Each row below holds a small network's activations on one input, seen along a few directions.
In each table, some parts of the input vary, and every possible input appears once, in random order.
Descriptions start from the smaller parts, as in this example, which fits no table here: one of 2 separate values, together with either a single point or one of 9 places around a ring or (one of 4 places along a line, together with one of 5 places around a ring).
Shared parts are said once, and a part with two or three values counts as separate values.

Other details of the inputs shift rows strongly along two fixed directions, in all tables alike. That doesn't count.

Rows:
R1: [ 17 -24 -27   1   3  25  -3 -27  15 -14  -3]
R2: [-10  18  32 -20 -12 -32  13  23 -11  13   7]
R3: [  2 -38 -34  20   0  31 -14 -30  -8   5 -11]
R4: [ -9  25  32 -23 -13 -38  11  14  -7  23  -4]
R5: [ 11  12   6 -24  10   8   7  -3  -5  11  -7]
R6: [  3  12 -12   5  -6  10  14 -13  -5  40  -9]
R7: [ -7   3  -1 -19   3   3  -9  -1  18 -34   3]
R8: [-22  40  17 -19   0 -17  14  25  -5  21   0]
R9: [ 18 -26   4  42   2  -2   3 -20   3  -7  15]
R10: [ 22   9   6  11  33  11   8 -27 -15  20   1]
R11: [ -2 -17   2   5  -8  -1  22 -17 -15  29   0]
R12: [  3  -7 -12  -2   5   8  -9 -14 -16  31 -19]
R13: [  2  -3  -6 -16  14  14  11 -15  -4   7  -2]
R14: [-17  21   7  -8 -15 -19 -11  48  29 -51  18]
R15: [ 11 -33 -26  16  -2  24 -17  -8  -2  -9 -10]
R16: [ 7 20  7 28 15  0  5 -1 -2 14  8]
R17: [  7  11   3 -24  14   9  12  -8 -13  21   0]
R18: [-30  24  39 -26 -23 -51 -10  43  21 -47  12]
R19: [ 11 -19 -28  26 -13  30   4  -8  14  -6   1]
R20: [ -6  11   7 -17   9  -5  -5  11 -27  30  -9]
R21: [-15 -14 -23  19 -23   6 -19  17  45 -73  16]
R22: [  8 -24 -11  37  13   0 -36   8  17 -61   9]
R23: [  7  -7  12   1 -16  -7  14  -2  -6  16  -2]
R24: [-14   7   4 -14  11  -5  -4   7 -22  23 -13]
Description of these inputs: one of 4 separate values, together with either a single point or one of 5 places around a ring.
- Changing only the choice among 4 separate values turns R24 into R8. The same change can be made to R3. Which row results? => R21
- Which other rows does R22 become when the choice among 4 separate values takes its other values? List them by row number. => R9, R10, R16
- Which other rows does R7 become when the place on the ring of 5 takes its other values? List them by row number. => R1, R5, R13, R17
- Which other rows does R5 become when the choice among 4 separate values takes its other values? List them by row number. => R15, R19, R23
